These are the activations of a small neural network, seen along a few directions. Each row is one input.
Each table varies a few parts of the input and shows all the possible inputs, shuffled.
Descriptions start from the smaller parts, as in this example, which fits no table here: one of 5 places around a ring, together with either a single point or one of 9 places around a ring or (one of 3 separate values, together with one of 4 places along a line).
Shared parts are said once, and a part with two or three values counts as separate values.

Rows:
R1: 3 29 -14 9 29 30 1 4 -29 -19 -20 12 13 20
R2: 16 39 -19 -15 22 8 -35 2 11 -25 -6 2 37 11
R3: -31 -21 8 -14 -31 13 -7 -18 24 5 -14 22 -5 -19
R4: -27 8 8 3 -11 42 0 7 19 -1 -4 33 3 -25
R5: 29 19 13 1 7 -3 15 49 -14 15 17 -5 2 -22
R6: 3 -11 14 3 -1 -24 7 6 -38 -13 -16 -16 -27 6
R7: 2 -6 3 34 30 39 8 -19 25 -4 22 1 7 27
R8: -19 -41 27 -13 -35 -5 -36 -17 12 -32 9 9 -19 -13
R9: -7 -36 23 18 9 -6 10 -24 21 19 20 -7 -23 18
R10: 24 46 -23 3 17 22 22 31 0 25 5 14 24 -15
R11: 7 19 -35 -27 -7 -12 -16 -23 18 -12 -18 2 39 10
R12: 18 -7 11 -19 -19 -42 -31 7 -9 -23 5 -23 2 6
R13: 5 21 -40 -11 -9 7 40 15 14 39 -15 4 22 0
R14: -11 -11 -18 -32 -31 -43 -22 -16 4 -8 -16 -26 7 7
R15: -26 -17 -13 -13 -17 -21 11 -21 -33 5 -33 -18 -22 8
R16: 24 20 9 -10 6 -17 -41 17 -6 -35 7 -17 10 -9
R17: -2 10 30 9 12 40 -22 23 8 -18 14 29 -6 -39
R18: 4 -27 17 33 20 11 5 -15 17 10 34 -2 -19 9
R19: -25 -42 2 19 -6 -8 15 -38 18 25 15 -9 -19 22
R20: -19 8 -32 -5 9 10 18 -15 -18 -4 -34 8 12 25
R21: 10 7 19 6 28 -2 -4 19 -41 -28 -7 3 -10 -2
R22: -2 -6 -16 -21 -29 -32 36 6 -4 45 -6 -13 -5 -24
R23: 25 4 7 -2 -26 -28 22 35 -18 32 13 -12 -14 -17
R24: 0 -6 16 43 31 22 6 -13 20 3 29 8 -9 18
Describe the family of inputs behind these rows.
> either one of 4 places along a line or one of 5 places along a line or (one of 3 separate values, together with one of 5 places around a ring)
Which other rows does R15 become when the choice among 3 separate values takes its other values? List them by row number.
> R14, R22
Which other rows does R12 become when the place on the ring of 5 takes its other values? List them by row number.
> R2, R11, R14, R16

Rows:
R25: -5 21 -15 5 7 27 20 10 9 22 -2 14 11 -12
R26: 16 2 -5 -27 -18 -38 11 20 -22 9 -13 -18 -8 -9
R27: -19 -49 36 18 -6 -7 8 -19 19 12 25 0 -31 12
R28: -1 2 -12 -29 -28 -23 -10 8 -6 -3 -11 -5 14 -4
R29: 12 26 10 9 20 25 -18 18 -11 -19 8 14 3 -14
R30: -24 -36 11 5 -6 -5 -5 -34 9 3 5 -8 -18 14
R31: -10 -14 -4 -13 -7 -23 -13 -20 5 -13 -11 -4 8 3
R32: 12 21 -12 10 18 20 13 8 4 10 -1 2 16 9
R33: 11 22 -19 15 22 22 13 10 0 8 -4 7 14 8
R34: -9 -12 -1 -16 -6 -19 -15 -21 2 -13 -15 -3 1 3
R35: -20 -50 36 22 -6 -4 9 -21 13 7 20 0 -38 11
R36: 15 24 -9 15 24 17 0 15 -3 -14 7 3 16 4
R37: 15 28 13 6 18 23 -20 19 0 -21 12 11 4 -17
R38: -5 22 -15 13 5 26 21 3 2 20 -9 13 10 -9
R39: 18 4 -7 -29 -21 -40 8 19 -17 12 -9 -20 -4 -13
R40: 12 23 -6 18 23 22 -4 18 -6 -12 4 5 10 5
R41: 0 3 -10 -25 -28 -20 -9 3 -12 -7 -16 -3 7 -2
R42: -20 -37 11 3 -11 -5 -9 -35 15 -1 9 -10 -15 9
The inputs of R36 and R40 match in every part but one. If R31 is changed in the same way as R36 into R40, which row does it become?
> R34
Describe the family of inputs behind these rows.
> one of 2 separate values, together with either one of 4 places along a line or one of 5 places along a line

Rows:
R43: -15 -33 25 1 -3 -22 -12 -21 -18 -21 -7 -7 -30 3
R44: -7 -35 22 11 -9 -23 -19 -20 2 -19 12 -6 -22 18
R45: 20 19 -32 -6 17 -33 30 17 -26 13 -12 -22 16 32
R46: -2 17 -10 -20 5 8 -29 -16 23 -24 -1 5 30 -4
R47: 12 15 15 14 10 20 -6 34 -3 -12 23 19 -4 -17
R48: 12 -24 -4 -20 -24 -61 -9 9 -28 -5 -2 -31 -11 11
R49: -5 13 -15 18 33 11 26 -13 -19 2 -8 0 -7 18
R50: -12 10 -12 -18 -5 20 -21 -14 0 -28 -19 14 17 -8
R51: 25 20 20 8 16 15 -9 31 10 -4 28 7 2 -23
R52: -13 -13 2 -2 -22 7 15 -10 29 38 5 7 -7 -5
R53: -13 -20 4 -3 -24 16 27 -13 9 33 -14 10 -10 -17
R54: -12 15 -9 -15 0 17 -32 -13 20 -20 -5 3 22 4
R55: -18 16 -14 -17 -4 17 -17 -17 -7 -31 -23 11 14 -14
R56: 34 29 -7 -15 -7 -28 3 61 -32 -2 2 -11 9 -23
R57: -7 -38 20 12 -7 -19 -24 -22 5 -6 23 -8 -16 14
R58: 3 -2 -27 -29 -35 -40 30 17 -11 42 -20 -9 5 -14
R59: 15 12 -8 22 32 10 16 -11 18 9 12 -12 13 28
R60: 0 5 -13 28 32 18 17 -6 4 7 3 -6 4 32
R61: -18 -16 2 3 -25 10 25 -10 23 27 2 14 -6 -7
R62: 0 2 -14 25 31 14 25 -9 -11 6 -6 2 5 22
R63: 14 14 22 11 8 26 -4 33 -15 -5 5 18 -10 -24
R64: 5 -27 25 4 -4 -28 -26 -20 14 -10 17 -11 -18 13
R65: 15 15 20 14 8 28 -12 35 7 -1 27 6 -4 -15
R66: 11 22 19 12 8 27 1 23 -25 -7 6 10 -15 -32
R67: 11 29 -34 -48 -16 -33 -18 12 -16 -18 -32 -13 30 -3
R68: -15 -41 26 0 -5 -22 -13 -16 -11 -15 -1 -3 -23 9
R69: -24 -11 2 -3 -22 10 29 -9 4 28 -22 5 -15 -20
R70: -13 -11 -1 -3 -17 5 19 -9 32 36 12 4 0 -12
R71: -9 11 -17 -11 -1 11 -27 -11 14 -27 -18 10 23 -2
R72: 5 6 -10 25 32 18 13 -13 9 16 15 -6 7 34
The inputs of R45 and R48 match in every part but one. If R62 is changed in the same way as R45 into R48, which row does it become?
> R68
Describe the family of inputs behind these rows.
> one of 5 separate values, together with either a single point or one of 5 places along a line
Which other rows does R55 become when the choice among 5 separate values takes its other values? List them by row number.
> R43, R49, R66, R69
Which other rows does R63 become when the place on the line of 5 takes its other values? List them by row number.
> R47, R51, R65, R66
Which other rows agree with R71 in the choice among 5 separate values? List them by row number.
> R46, R50, R54, R55, R67

Rows:
R73: -7 -21 5 -28 -28 -33 -16 -7 -1 -16 -12 -8 -7 -7
R74: -4 -22 -4 -13 -33 -37 29 1 -14 23 -13 -12 -4 -5
R75: 34 28 -2 0 -2 -6 1 46 -21 1 -1 -7 11 -20
R76: -16 13 -16 9 24 34 14 -17 24 14 -2 14 11 9
R77: 2 23 -2 26 24 30 38 14 9 33 10 12 -1 3
R78: 8 13 9 23 32 29 -32 1 2 -31 22 14 -2 -2
R79: 9 23 -16 -24 -4 0 -21 -6 -6 -23 -26 -4 27 1
R80: 14 19 13 35 26 30 7 28 -6 10 22 7 -10 -9
R81: 7 -18 7 -18 -26 -38 -25 1 -12 -20 2 -14 -9 0
R82: 23 28 -1 -15 2 -4 -36 22 -18 -33 -5 8 16 -14
R83: -28 -36 11 12 -2 3 13 -27 8 9 5 -3 -17 15
R84: -16 -32 15 17 3 -4 33 -15 10 31 8 0 -23 5
R85: -4 24 -36 -21 -8 1 8 2 0 8 -25 1 30 -4
R86: -7 15 -3 13 21 35 -17 -26 17 -17 1 10 8 10
R87: -6 -35 29 12 4 -1 -17 -16 8 -16 20 3 -26 10
R88: -17 -29 21 8 3 -2 -12 -26 17 -10 12 -3 -24 18
R89: 15 32 -20 -13 -5 -2 32 35 -9 28 -8 1 17 -13
R90: -7 -25 -9 -24 -31 -33 2 -10 -7 8 -10 -20 2 4
The inputs of R89 and R77 match in every part but one. If R74 is changed in the same way as R89 into R77, which row does it become?
> R84
Describe the family of inputs behind these rows.
> one of 2 separate values, together with either one of 4 places along a line or one of 5 places around a ring
